These are the activations of a small neural network, seen along a few directions. Each row is one input.
In each table, some parts of the input vary, and every possible input appears once, in random order.
A made-up example of a description, with smaller parts first: one of 6 places along a line, together with either a single point or one of 11 places around a ring or (one of 2 separate values, together with one of 8 places around a ring).
Shared parts are said once, and a part with two or three values counts as separate values.
In the rows, zero is written as 128.

Other details of the inputs vary at random and push rows far along three fixed directions, the same in every table; ignore that.

A family of inputs:
row 1: [141 141 125 118 108 128 125 110 145 119 134 116 145]
row 2: [ 79  80 104 124 143 118 109 137 136  87  92 111  63]
row 3: [116 123 132 153 163 132 137 149 136 125 118 136 126]
row 4: [114 148 134 159 151 134 147 139 132 130 121 126 138]
row 5: [144 149 122 119 103 117 129 119 126 116 150 123 148]
row 6: [163 127 134  99  86 131 117 104 129 146 136 135 143]
row 7: [ 99 114 108 130 138 106 127 146 122 100 116 117  96]
row 8: [116 128 131 149 161 131 136 144 128 130 115 133 124]
row 9: [122 129 126 143 147 116 140 149 115 121 127 137 126]
row 10: [126 135 138 143 152 135 136 139 120 144 123 138 134]
row 11: [162  77 144 110 132 137 116 142  97 179 115 179 110]
row 12: [131 145 131 120 107 135 129 111 136 126 145 115 145]
row 13: [168 117 139  91  78 134 111 102 121 156 145 141 140]
row 14: [119 149 136 162 156 134 149 143 136 129 120 132 143]
row 15: [104 134 132 162 161 134 146 146 132 124 119 128 126]
row 16: [140 140 127 117 110 133 126 108 142 125 147 119 150]
row 17: [175  75 147  88 114 140 106 132  78 199 118 179 108]
row 18: [137 143 126 116 109 129 125 108 141 122 137 114 145]
row 19: [144 140 130 119 107 131 124 113 148 122 143 121 151]
row 20: [136 143 129 116 109 134 126 108 138 126 148 117 148]
row 21: [109 125 126 155 164 131 139 145 139 116 119 128 124]
row 22: [139 153 134 126 104 132 131 110 138 131 138 119 150]
row 23: [116 131 125 147 154 130 137 139 138 118 115 125 127]
row 24: [173  73 137  92 115 118 109 149  75 185 122 185 103]
row 25: [136 133 119 113 105 127 117 108 144 113 131 113 135]
row 26: [123 144 139 161 155 137 149 144 137 133 128 138 145]
row 27: [119 140 137 159 155 136 146 144 137 130 125 137 139]
row 28: [ 95 118 117 148 155 126 130 142 135 106 101 120 101]
row 29: [129 148 131 150 146 117 144 146 117 128 137 131 139]
row 30: [129 139 126 120 103 131 127 109 141 120 140 113 139]
row 31: [118 124 132 146 157 133 135 141 131 130 125 135 128]
row 32: [143 152 127 121 104 115 133 120 128 117 149 124 151]
row 33: [120  98 107  93  96 120  98 104 146  95 123 105 100]
row 34: [142 152 137 123 112 136 131 111 137 134 151 124 159]
row 35: [140 148 120 116  96 112 130 120 129 118 148 117 147]
row 36: [183  60 151  79 111 140  98 134  69 211 113 191  97]
row 37: [141 140 130 120 103 132 129 110 144 124 142 122 148]
row 38: [143 153 125 120 104 113 130 118 128 119 150 117 143]
row 39: [101 121 124 135 143 132 130 134 129 117 120 117 110]
row 40: [ 90  86  99  83  90 116  89 101 138  81 112  88  67]
row 41: [132 144 125 120 102 130 127 107 138 123 134 112 139]
row 42: [122 139 131 144 149 131 137 134 133 128 124 127 136]
row 43: [101 137 128 153 159 134 142 143 126 125 115 121 120]
row 44: [138 108 140 121 135 136 123 137 104 161 116 150 114]
row 45: [144 147 134 124 112 134 129 112 143 129 149 124 158]
row 46: [142 150 122 118 100 113 131 122 130 122 148 124 144]
row 47: [140 141 126 118 109 134 124 109 142 124 148 119 150]
row 48: [115 142 136 153 158 136 143 140 131 131 132 131 140]
row 49: [118 143 137 156 149 136 145 140 133 132 129 131 140]
row 50: [113 128 129 155 162 132 140 145 139 120 121 130 129]
row 51: [123 139 128 145 144 116 141 146 120 118 131 136 130]
row 52: [113 139 129 141 148 131 136 132 130 125 122 122 129]
row 53: [136 144 128 117 108 135 124 108 137 126 148 118 148]
row 54: [146 149 135 124 112 135 131 112 142 132 151 125 161]
row 55: [143 151 132 124 105 131 131 111 143 127 136 122 151]
row 56: [118 122 132 152 162 132 137 147 134 127 119 138 127]
row 57: [112 133 128 148 159 135 135 141 123 131 118 129 124]
row 58: [126 126 126 140 142 115 137 153 111 133 126 142 124]
row 59: [129 115 138 139 146 134 131 143 113 152 111 147 117]
row 60: [142 145 128 119 103 131 130 109 141 126 135 119 148]
row 61: [139 148 134 121 110 135 128 111 138 130 149 122 153]
row 62: [101  95 105 110 126 103 112 135 119  91 111 116  80]
row 63: [113 126 131 157 169 131 139 152 132 126 108 136 122]
row 64: [177  62 150  85 114 141 100 136  76 202 121 188 100]
row 65: [139 108 139 120 134 136 123 137 103 162 117 150 116]
row 66: [112 142 133 151 158 133 141 139 129 129 122 126 133]
row 67: [119 145 137 147 144 138 143 136 130 133 134 128 141]
row 68: [ 77  60  75  64  81  83  70 105 129  47  98  72  24]
row 69: [ 88  82  83  78  86  91  87 114 132  64 108  87  53]
row 70: [133 145 128 121 103 129 129 108 138 125 134 113 141]
row 71: [106 121 131 161 168 137 141 153 122 133 115 139 117]
row 72: [131 141 128 116 109 132 125 108 139 122 145 115 144]
row 73: [115 130 127 149 161 133 135 142 128 128 117 131 126]
row 74: [ 81 103 110 128 143 123 115 134 126 100  98 106  76]
row 75: [145 144 129 118 107 129 126 110 144 123 136 119 150]
row 76: [137 113 128 131 145 117 131 150  99 143 126 145 115]
row 77: [135 139 127 118 111 131 125 110 144 121 144 117 146]
row 78: [126 117 136 134 151 134 128 141 114 146 116 143 118]
row 79: [130 111 139 128 140 137 127 139 112 151 124 146 117]
row 80: [116 140 138 158 153 136 144 143 132 133 126 134 136]
row 81: [160  81 142 108 137 135 111 140  95 178 112 173 108]
row 82: [137 143 126 120 104 129 128 109 143 121 132 116 143]
row 83: [142 153 126 124 107 114 133 120 126 121 150 116 149]
row 84: [121 138 124 144 145 114 139 145 117 120 131 124 127]
row 85: [148 143 126 113  98 115 128 118 124 121 149 126 148]
row 86: [147 143 129 117 105 129 124 110 143 125 136 121 149]
row 87: [133 137 125 120 105 130 127 110 146 116 138 116 140]
row 88: [ 80 118 117 158 168 127 134 150 130 106  96 117  93]
row 89: [118 128 129 146 160 132 137 141 127 131 117 132 126]
row 90: [134 146 126 115 108 131 125 107 136 125 139 113 144]
Each input here is: one of 6 places along a line, together with either one of 3 separate values or (one of 2 separate values, together with one of 6 places around a ring).
Question: Changing only the place on the line of 6 turns row 29 into row 76. The same change can be made to row 8. Which row results?
Answer: row 89
Question: Changing only the place on the line of 6 turns row 26 into row 87. The same change can be made to row 54. Which row results?
Answer: row 16
Question: Change only the choice among 2 separate values in row 13. List by row number the other rows that result.
Answer: row 59
Question: Start at row 90 and move only the place on the ring of 6, one step at a time. The first step leads to row 89. Which rows follow, in order?
Answer: row 23, row 60, row 41, row 43
Question: Change only the choice among 3 separate values in row 5. List by row number the other rows that result.
Answer: row 68, row 69
Question: Change only the place on the ring of 6 in row 36. List by row number the other rows that result.
Answer: row 22, row 55, row 63, row 78, row 81

A family of inputs:
row 91: [119  67 137 175 209 125 140 196  98 165  61 181  74]
row 92: [195 146  97  88  81  84 122 127  72 140 155 144 151]
row 93: [ 81  75 116  99 141 130  98 127 101 127  94 111  49]
row 94: [122 122 101 126 108 119 120 117 162  87 143 100 130]
row 95: [ 89 143 120 162 182 127 137 138 155  95 136  96 129]
row 96: [ 94 143 101 124  84  97 125 107 184  45 111  76 110]
row 97: [196  94 136  85  67 146 107 106  87 203 141 158 130]
row 98: [ 69  69 111 121 152  97 108 146 140  65 113 111  62]
row 99: [129 195 142 121  89 119 136  91 172  92 150  98 176]
row 100: [129  76 114 115 130 133 112 139 125 121 117 158 100]
row 101: [143 132 127 117  68 123 132 119 127 131 148 132 134]
row 102: [ 81  85 133 158 214 118 122 173 117 130  63 133  59]
row 103: [ 88 202 138 166 162 134 156 121 168  90 122  94 167]
row 104: [165 136 131  99  87 141 118  96 134 143 119 137 150]
row 105: [121 211 170 218 198 127 193 173 153 132 139 144 198]
row 106: [110 121 127 112 115 102 112 117 150  96 110  97 103]
row 107: [116  65 103  86  73 113  95 117 115 118 110 113  60]
row 108: [145 188 146 163 143 133 157 128 158 126 183 117 202]
row 109: [ 89  80 114 102 151 128  99 128 129  99 113 120  80]
row 110: [ 97  74 129 171 211 155 139 183  75 179  74 168  71]
row 111: [110 194 135 123  91 141 140  91 147 110 165  89 170]
row 112: [191 110 134  83  88 147 104  93 115 177 113 147 141]
row 113: [115 162 130 210 226 164 174 166 136 144 127 142 172]
row 114: [174 144 129 111  87 132 120  96 143 145 126 118 156]
row 115: [ 90 156 130 124 100 123 133 111 141  94 146 100 125]
row 116: [197  93 124  89  89 143 101 104 118 170 148 149 144]
row 117: [ 56 110 109 131 142 116 113 131 132  87 106  76  63]
row 118: [154  77 133  94  86 138 111 130  88 171 121 174  96]
row 119: [194 144 165 184 174 152 174 181 109 202 162 214 201]
row 120: [105 110  98 113 121 136 112 111 150  87 123 108 114]
row 121: [155 101 149  99  96 126 115 127  94 175 144 148 114]
row 122: [119 188 140 131  77 117 147 107 153 102 177  96 168]
row 123: [171 145 151 138 121 139 144 132 127 162 123 173 166]
row 124: [181  97 137  79  67 154 109 105  85 194 136 169 131]
row 125: [127 150 110 141 174  78 142 175  68 113 131 133 119]
row 126: [129 153 123 111 126 140 120  92 152 113 158  96 158]
row 127: [139 136 163 172 196 145 158 167 112 164 147 185 166]
row 128: [ 78 169 113 127 134 122 121  95 173  68 109  59 124]
Question: Describe the family of inputs behind these rows.
Answer: one of 2 separate values, together with either a single point or (one of 3 separate values, together with one of 6 places around a ring)
Question: Changing only the choice among 2 separate values turns row 105 into row 96. The same change can be made to row 115. Which row results?
Answer: row 118
Question: Start at row 113 and move only the place on the ring of 6, one step at a time. The first step leads to row 116. Which rows follow, in order?
Answer: row 94, row 119, row 100, row 120
Question: Change only the choice among 2 separate values in row 112. List by row number the other rows that result.
Answer: row 128
